These are the activations of a small network on made-up records, seen along a few directions, one row for each record.
Here are examples, each followed by its value of one field, U.
The largest differences between rows may come from other fields.
Random noise pushes rows far along 14 fixed directions. That doesn't count. These rows show it; they differ only by the noise:
[ 125   20   61  112   29  195 -136  -17  135  -59  -87   83  -34  182
 -232  240   72  -87   48 -145  -39 -160   -8 -142  204 -355   42    2
   31 -225]
[-166  -75 -371  121  566  252 -474   88  315 -224   -5  585   16 -277
   -4 -148 -521 -323  197  136   -4  253  -82 -465 -338   35 -268 -206
 -222  372]
[ 349  133  -29 -121 -246   16 -206  112 -444 -141  134  133  313   10
  -18  269 -240 -183 -119  102 -200  352  -93 -398  247 -308  121  -97
  -36 -339]
[  84   14  487 -164  193  536 -217 -300  -56 -206  -59  474  176 -367
  237  208  387   92  244   40 -609 -150 -181 -168  205    6  199  142
  -28 -398]
[  18  -81  -11  -80 -423 -208  -86   36 -575  144  304   32 -255    2
  151  161  -73  116  127  243    1 -117  -94   63  -68  174 -136  126
  206  161]
[ 693  208   47 -386  312 -336   29 -103   38   17  -49  215  293  -19
 -164 -563 -441 -397  257  245   81 -112 -242 -484 -268  586   37 -237
 -388  547]
[  51  210   -8  282  413  413 -294  -10  284  141 -653   46   75  -27
  168 -465   11  211 -251 -269   79  411   71 -150   63  385  296 -593
  431 -132]
[ -14  124  -52 -116 -416 -189   -6  160  154   30  255 -332   46   35
  -98 -329  -17  -80 -120  152  303 -300 -114 -142 -358  297  -29  247
 -166  312]
[-141  -71 -520  250   13 -310 -146  152  122 -215 -399 -150 -101   58
 -141 -450 -377 -336   72 -341  133  186  215 -128 -216   18  -45 -552
  425   29]
[ 666 -216  364    0  181  229  346   73  -80 -313 -528  243  279  377
 -375  416  358 -324  -53 -148 -346  -70  -46 -388  216  -89 -128 -179
  295 -222]
[ 241 -243  -26  457  927  383  242  156  -36 -248 -642  292   22 -118
   -2  264  421  -29 -273   27 -167  495  -49  -68 -227  159 -344 -377
  212  163]
[ 361  476 -125   23  -35  136 -251 -223 -330  337  -93 -212   49  265
  -44 -284  241  686 -276   53   46 -289  105 -489 -150  302   -2   85
  154 -347]
[ 200    5   12  -82 -177  209  341  183    3 -682  -93  -72  207 -223
  223  -60  344   -9    7  233 -390 -181  218  -86 -613   43  230  153
 -212 -443]
[ 205  193 -506 -331 -373 -479  431  -36  136 -520   68 -252  235  307
 -448  -31  -88 -356  124  262  -54 -794 -125 -548 -550  652 -109  355
 -324  354]
[ 383  -50 -388 -142  315 -432  304  -57  198  -63  -55  244 -303  186
 -194 -311 -570 -260  518  342  208 -438 -152  -67 -560  815  -93 -175
 -268  864]
[ 349  -12  259 -307 -571   77  212  114 -109  -32  344 -131  177 -130
  186 -273   55  228 -110  306 -165  -83 -307  -29 -239  495  297  271
 -138 -128]

[ 417  371 -364 -112  591 -524   25 -428 -716 -149  -14    9  149 -418
   77 -171   16   64  263  164 -411   18    9 -222 -207  -35  -35  -90
 -388 -202]  u2
[ 196  488  220 -178  -77 -144 -145    6 -268   63   52 -149  382  215
 -249  496  281 -383 -239  140  204 -207  -35 -462  314 -275 -121  267
 -279  223]  u8
[-228  -32  -37  -61  252  -18 -260 -480  -37  237  117    4  269 -326
 -183 -187  188  235 -189 -222 -293  170 -639 -236  353  442 -263  101
  139   35]  u1
[ 231 -591  159  191  276 -208 -111  -12 -155  367  -82  156 -368    4
 -138 -561 -263   47  258 -400   62  316   76  269   34 -342 -375 -498
  499  -72]  u10
[ 392 -322  625 -250 -117  257  172  389 -298 -210 -378  336  553 -166
  402 -209  -41 -341 -233   25 -284  812  104 -198   54  222   85 -497
  434 -117]  u4
[ -38   75  265  -46 -424  190   77   80 -156 -154  100  -67  -41   95
  204  561  211   63  -14   95  -62  -22  218  358  260 -454  362  109
  -44 -418]  u3
[ 329  114  210 -162  321 -243  390 -238  376  -19  195 -114 -140   40
 -355    2  339 -166  381  185  103 -933 -182  106 -277   25  -56  508
 -740  411]  u5
[  48 -499   73   84 -251    8   65  -22 -288  248   36   57 -116 -222
  133 -277 -153  325  -54 -270 -412  544 -523  243  344  418   82 -242
  680 -272]  u1
[-118  -26  233 -129  284   61    6 -104   -3  -23 -129  309  123  -49
  -64  261  281 -276  116  102 -129 -313 -177 -329   35  344 -379  242
   16  534]  u4
[-237  107 -178  169  580    2 -168 -556  130   64 -134  142 -277 -138
  -60  145   66  217  379 -288 -209 -185   35  291  344 -309  129  -86
  -82 -282]  u7
[ -18 -506  370 -106 -299  163  222  -36 -101  277 -173  317 -143   48
  172    0  -50  172  104 -147 -369  143 -496  186  450  879   75 -123
  806  176]  u4
[ -24   12  -99  -78 -101 -219 -220  111  473  140  254  251 -504  416
 -177   87 -819 -457  595  138  677 -383  281  310   -5 -402  149 -172
 -379  563]  u8
[-246  467 -448   83  289 -775  -23 -524 -447   94 -350 -436  -27 -147
   12   43   10  -88   64 -297   37  196   12  355  487  124  252 -458
  181   49]  u11
[ 303   84  -44 -119 -142 -241  337  358 -276 -237 -111  -81  257   75
   50  174  -57 -403 -220  352  139  218  -38 -156 -240  366  -29 -109
  -82  457]  u8
[ -97  130  -80 -207 -328 -500 -195 -394 -226   91  -85 -134 -218  153
 -156 -365   33  -30  524 -235  -72 -846  140 -179  -52  263 -116   34
  388   42]  u3
[-212  273 -329  290   -2  247  -52  139  368   47 -172  -70 -132  329
  -89  469 -179   28 -235   -3  313   95  -44   62  271   73  298  -78
    0  142]  u3
[ 907   26  376 -279 -553   13  376  188 -290  117 -259  -19  204  684
 -184   88  -28    7 -166  124   17 -146  -90 -315  180  528  229 -180
  387  -36]  u9
[ 503 -219  396 -375  699  160   97 -366 -150  154  275  767  170 -203
  -89  202  -30   16  290  433 -357  -47 -581 -268   54  455 -391  229
 -465  513]  u11
[-884  -40 -312  240 -442 -156 -485   29 -303  -59  349 -242 -333 -281
  128  238  219   15   16  -70   74 -181   99  126 -109 -375 -351  324
  267    1]  u9
[  64  -95   15  -28 -433  222  532  397  323 -340 -268  -18   78  206
  184  298 -140 -192 -154  155  -56  181 -128  207   33  604  544 -133
  139  132]  u6
[ 837   69 -149 -132  -98 -148  426  290 -464 -340  -10 -298  485  -57
   97 -484  -27  176 -405  247 -188  485  257 -291 -612  -73  114 -196
 -266 -607]  u5
[ 312  245  246 -283 -104  -81  -14   -4 -530   92 -161  144  105  103
  378  -89  -66   67   94  262   45    1  414 -131 -125  233  106 -206
  111   41]  u7
[-255  169  214 -115 -117   44 -304 -334 -139  121   88 -111  220 -410
  149 -203  294  179   -8 -273 -381  -20 -233  -97  376   -3  175  181
  137 -418]  u7
[ 886   18  117 -332 -171  -75  555   -4  -63  195   10  207 -136  790
 -235  221 -364  153  197  406  170 -462  -12  -70  -44  561  161   15
 -148  291]  u2
[-527  139   -7  133   57  261 -546 -205  139   80  123   82 -246 -185
  176   99  121  200  126  -49   98 -139  151  174   74 -315   38   73
  -16 -117]  u9
[ -82  -25   -9   15  -14   14  230  -59    6  -24  -77  -98   88  129
 -119  327  236   47 -223   21   -3   -1 -176   40  138  289  -93   99
   86  159]  u10
[ 222 -141 -111 -109 -344  167 -156  183  341 -117  -69  273  -16  228
  -33 -442 -685 -124  291 -155  -96  -37  144 -310  -69    8  317 -277
  182 -308]  u5
[ 283  -75  350 -158   44  -90 -124   55 -230  101  505  -74  115 -204
  -85 -273  263   16  -20  201  116 -189  108 -173 -433 -570 -465  384
 -490  -34]  u6
[-471  158   30   97 -352 -350 -206   92 -141  -98 -149 -526   54  112
 -131   81  452 -369 -174 -274  356 -275  443  -26  -23 -486 -303   30
  268   58]  u6
[-388  110 -199   84  -59   82   62  132  440 -477 -107 -210  188   32
 -136  244  188 -323 -155  -53  115 -131  225  -36 -163 -273   11  115
 -227  -28]  u10
[ 278 -447  208 -133 -293  -71   41  208 -141   56  710  -16 -111  -74
 -157 -327   10  153  101  191    7 -231   43  -38 -554 -568 -509  475
 -344 -177]  u1
[-436  -88 -484  147  277 -411  349 -240 -171 -598 -190 -251  210 -565
  -75  286  410 -308  -43 -169 -577  176 -428  129   49  248 -104   46
   36    1]  u2
[ 323  217  407 -146 -384    0 -308  318 -368  352  150  -42   -2  124
  383 -249 -316   34  -84  181  475  352  495  145   16 -461  280 -304
  -14 -136]  u11

Here are new rows. What is U for each?
[  24  326  257 -180 -498  121 -276 -123  346  219  274 -367  182  258
 -363 -247  330  154 -139 -156  177 -748  -67 -408   70 -165   33  547
 -160 -245]  u8
[-592 -435    0  274 -203  210    2  260  -61 -268 -259  353 -498   69
  251  678   43 -258  303  -40  -96  -41  210  375   78  -47 -140 -120
  630  230]  u3
[ 104  195 -322 -113  373  184 -177  -11   57  -79 -121  316  228  -23
  126 -354 -308  127  -85  329   51  113  109 -570 -532  612 -187 -145
 -159  300]  u2
[-120   48   82 -186  -34  -23 -211 -206 -159   17  -42  115  350  -86
  -35   52  -40 -139  -77 -179 -235  208 -161 -306  425   67  -43  -61
  196 -113]  u4
[ 212  -79  218 -254 -710 -443  512   82   28  -44 -139 -501    6  220
  -88 -399  222 -134   25  -39   76 -484 -148  171 -187  780  196   33
  343  266]  u9
[-411   30 -216   28   36 -205  704 -177  915 -683 -139 -554   78 -428
 -114 -135  421 -294  150 -201 -292 -443 -351  585 -176  367  597  279
 -472  -31]  u2
[ 224   58 -127 -163 -186   39  166  242  192 -137 -107 -188  527  179
 -164 -416  -83  -47 -489   88   91  195  -60 -572 -357  541 -135  -28
   -1  117]  u1
[-112  -88   -6  149  362  440  130   48  120 -179   47  230   68 -193
  133  489  191  147 -223  236 -146  327 -167  125   -6   -5  -18  137
 -266    7]  u2
[  80  123   98  -48    0  175  -93  126   87   -4  194  -11  105 -174
  114 -237   80  102  -76  201   48  -93   24 -195 -355  -15  -17  241
 -315    0]  u1
[-228  288  574 -279 -265  534 -141 -134  208 -259 -602  329  137   73
  585  122  167  -76  320 -109 -243 -269  580   71  311  193  745 -266
  385 -386]  u4
[ 107 -273  391  139  119  194 -208  166  162  133 -393   47   -8  204
 -119 -461  177 -111  -52 -377  195    3  408 -192 -123 -317 -340 -323
  493 -106]  u5
